These are the activations of a small neural network, seen along a few directions. Each row is one input.
In each table, some parts of the input vary, and every possible input appears once, in random order.
A made-up example of a description, with smaller parts first: line(6) and (point or line(9) or (values(2) and ring(5))).
Shared parts are said once, and a part with two or three values counts as separate values.
In the rows, 128 means zero.

Other details of the inputs shift rows strongly along three fixed directions, in all tables alike. That doesn't count.

A family of inputs:
r1: [150 125 123 140 125 151 159 129 112  97 151 113 179 135]
r2: [139 127 137 135 130 148 127 119 106 122 154 118 145 168]
r3: [145 151 140 134 141 153 152 131 141  96 146 112 170 135]
r4: [ 67 143 177 160  85 143  53 111 190 159  48 181  98 194]
r5: [141 143 207 100 163  92  74 109 161 151 103 160 105 105]
r6: [ 72 111 129 148  83 154  87 109 169 143  84 138 104 182]
r7: [136 142 154 128 119 152 114 119 122 117 152 137 137 171]
r8: [141 131 132 129 135 158 132 118 109 123 156 114 149 166]
r9: [131 120  17 108 131  91 193 173  67 134 165 111  66  49]
r10: [145 132 166 117 155  84 109 122 125 149 130 138 120 100]
r11: [137 144 137 111 142  87 122 141 139 149 117 144 107  84]
r12: [161 138  91 130 136 168 170 138  90  98 184  97 162 156]
r13: [139 139 138 142 151 152 158 124 130  98 149  99 173 133]
r14: [127 148 130 161 148 151 151 125 100 108 150 123 152 162]
r15: [135 136 156 118 155  87 114 127 134 152 119 139 113  90]
r16: [138 133 123 133 116 159 129 132 113 119 147 120 144 168]
r17: [148 143 178  91 146  94  91 123 156 140 110 160 110 103]
r18: [128 119  68 108 143  83 157 151  78 148 155 126  68  65]
r19: [151 145 139 126 142 154 151 127 142  90 146 108 167 138]
r20: [ 58  80  46 154  75 147 155 141 168 123  67  85 115 118]
r21: [149 133 209  98 161  93  77 105 141 149 113 167 123 112]
r22: [152 133 143 138 127 146 143 122 125 102 150 116 174 144]
r23: [ 71  91  60 145  67 149 146 140 167 127  68 110 119 124]
r24: [157 123 162 116 160  94 117 121 104 139 140 146 133  91]
r25: [127 131 151 136 124 147 117 115 117 122 151 127 138 170]
r26: [132 117  64 106 146  89 145 150  88 159 139 130  68  71]
r27: [ 88 126 127 140  83 157  93 118 167 133  95 144 107 179]
r28: [155 127 177 117 156  93 104 114 118 142 137 146 129 102]
r29: [148 137 124 141 129 144 161 133 122 100 155 100 174 140]
r30: [141 117 146 138 138 146 145 116 113 102 145 114 180 139]
r31: [125 126  86  96 128  86 111 149 118 172 110 156  50  81]
r32: [ 64  85  59 154  56 146 142 143 162 133  62 115 119 123]
Description of these inputs: values(2) and (point or ring(6) or ring(9)).
Changing only the values(2) part turns r5 into r19. The same change can be made to r25. Which row results? -> r7
Change only the ring(6) part in r7. List by row number the other rows that result. -> r9, r12, r16, r27, r31
Change only the ring(9) part in r1. List by row number the other rows that result. -> r3, r11, r17, r19, r22, r23, r29, r32
Change only the values(2) part in r28. List by row number the other rows that result. -> r22
